Look-ups in named tables: a row name and a column name give one cell, copied from the table.

Table nuni
         pegu  lamigo  sonave   duv  meremon
dosipes   146     838     -16   534      290
zuto     -373     658     -70   566       86
dosono   -143    -298     463  -240      134
vilese   -576     490      10   338      610
ronubom   421    -262     556  -259     -154
keti      -12     242     295   -64      915
musid      46     121     368  -167      901
kub       589    -149     560  -271       72

meremon of vilese = 610
sonave of musid = 368
meremon of zuto = 86
pegu of dosono = -143
lamigo of musid = 121
meremon of musid = 901
sonave of ronubom = 556
meremon of keti = 915
sonave of keti = 295
meremon of dosono = 134
sonave of dosipes = -16
meremon of ronubom = -154
duv of kub = -271
duv of keti = -64
lamigo of keti = 242
lamigo of ronubom = -262
duv of dosono = -240
meremon of kub = 72
duv of dosipes = 534
pegu of zuto = -373

Table sok
	negisog	nem
bipemub	5590	5100
kimoli	9071	2029
goror	2568	4926
teg	5354	5220
tota	4032	5251
zeguv	5595	5192
favime	5110	8742
ret	1429	2561
reka	3402	5382
kup	663	6087

What is the negisog of goror in sok?
2568
What is the nem of bipemub in sok?
5100
What is the nem of goror in sok?
4926
What is the negisog of tota in sok?
4032
What is the nem of zeguv in sok?
5192
What is the negisog of teg in sok?
5354
What is the negisog of kimoli in sok?
9071
What is the negisog of reka in sok?
3402
What is the nem of tota in sok?
5251
What is the nem of teg in sok?
5220
What is the nem of kimoli in sok?
2029
What is the negisog of bipemub in sok?
5590
What is the negisog of zeguv in sok?
5595
What is the nem of kup in sok?
6087
What is the negisog of ret in sok?
1429
What is the nem of reka in sok?
5382
What is the nem of favime in sok?
8742
What is the negisog of kup in sok?
663
Row with the largest nem: favime

fab.tsv
	voris	lop	fenosod	lumib
meb	67.92	76.95	73.92	64.09
muvekiz	34.17	34.60	64.25	45.40
gule	32.66	45.92	19.64	62.06
nal	23.24	3.88	77.05	24.02
nubedod	12.02	2.86	31.42	34.88
dut	31.02	50.98	14.70	67.18
fop	45.58	40.88	87.02	42.36
suneli	65.94	40.29	16.59	47.81
lag	66.56	40.33	7.53	49.24
zalofol	60.87	38.19	20.52	47.20
vid	44.12	52.91	26.98	62.25

What is the lumib of gule in fab? 62.06
What is the fenosod of nal in fab? 77.05
What is the lop of nubedod in fab? 2.86
What is the lumib of lag in fab? 49.24
What is the fenosod of nubedod in fab? 31.42
What is the voris of nubedod in fab? 12.02
What is the voris of lag in fab? 66.56
What is the lumib of muvekiz in fab? 45.40
What is the lop of dut in fab? 50.98
Which row has the largest voris? meb

Table borule
|  | kelerek | guv | mor | rusod | rudisom | zil | zikunup | zude | bazunel | bulunil |
|---|---|---|---|---|---|---|---|---|---|---|
| novot | -0.32 | 0.51 | -0.34 | -0.21 | 0.39 | -0.33 | -0.19 | 0.16 | -0.29 | -0.23 |
| saribo | -0.62 | -0.08 | 0.11 | -0.44 | -0.09 | 0.01 | -0.52 | 0.00 | 0.01 | -0.41 |
| sivil | 0.23 | -0.31 | -0.35 | 0.20 | -0.14 | -0.32 | 0.26 | 0.01 | -0.36 | 0.30 |
| nokib | -0.39 | 0.49 | -0.15 | -0.49 | 0.71 | -0.06 | -0.50 | 0.65 | -0.01 | -0.46 |
| desog | -0.19 | -0.42 | 0.19 | -0.18 | -0.17 | 0.15 | -0.20 | -0.29 | 0.18 | -0.14 |

sivil, zude -> 0.01
nokib, zude -> 0.65
desog, rusod -> -0.18
saribo, guv -> -0.08
saribo, zude -> 0.00
saribo, mor -> 0.11
sivil, bazunel -> -0.36
sivil, guv -> -0.31
novot, mor -> -0.34
desog, rudisom -> -0.17
saribo, bulunil -> -0.41
saribo, bazunel -> 0.01
novot, zikunup -> -0.19
sivil, rudisom -> -0.14
novot, zil -> -0.33
desog, zikunup -> -0.20
desog, mor -> 0.19

vuzu:
,mif,boviku,tosum,bebaza,kur,logom,zires
dovum,5.159,5.148,7.144,3.045,4.851,7.268,7.300
kedozus,4.493,5.930,8.222,6.896,6.417,7.339,4.480
gosibe,5.688,5.050,6.860,4.394,3.786,7.133,5.657
misad,4.828,4.982,4.552,6.033,5.719,3.629,6.772
ralo,9.976,5.226,4.168,0.855,8.273,5.186,7.539
sepovu,7.368,9.767,4.348,9.314,5.708,9.280,7.334
fevuk,5.106,6.655,7.954,4.801,4.857,3.424,3.677
deka,5.882,7.629,6.288,7.066,6.202,7.145,4.033
liv,4.243,9.435,5.410,7.173,3.677,7.761,5.483
zudagav,5.732,6.931,5.651,8.546,5.988,4.651,3.925
fug,6.089,5.594,8.702,6.129,4.478,7.903,4.424
gekezi,3.870,7.189,6.860,4.521,3.226,5.718,3.806

dovum, logom => 7.268
fevuk, bebaza => 4.801
kedozus, boviku => 5.930
deka, kur => 6.202
gosibe, bebaza => 4.394
liv, mif => 4.243
kedozus, tosum => 8.222
sepovu, bebaza => 9.314
sepovu, zires => 7.334
gosibe, zires => 5.657
deka, logom => 7.145
sepovu, boviku => 9.767
zudagav, boviku => 6.931
gekezi, tosum => 6.860
fug, kur => 4.478
gosibe, boviku => 5.050
misad, kur => 5.719
misad, logom => 3.629
kedozus, bebaza => 6.896

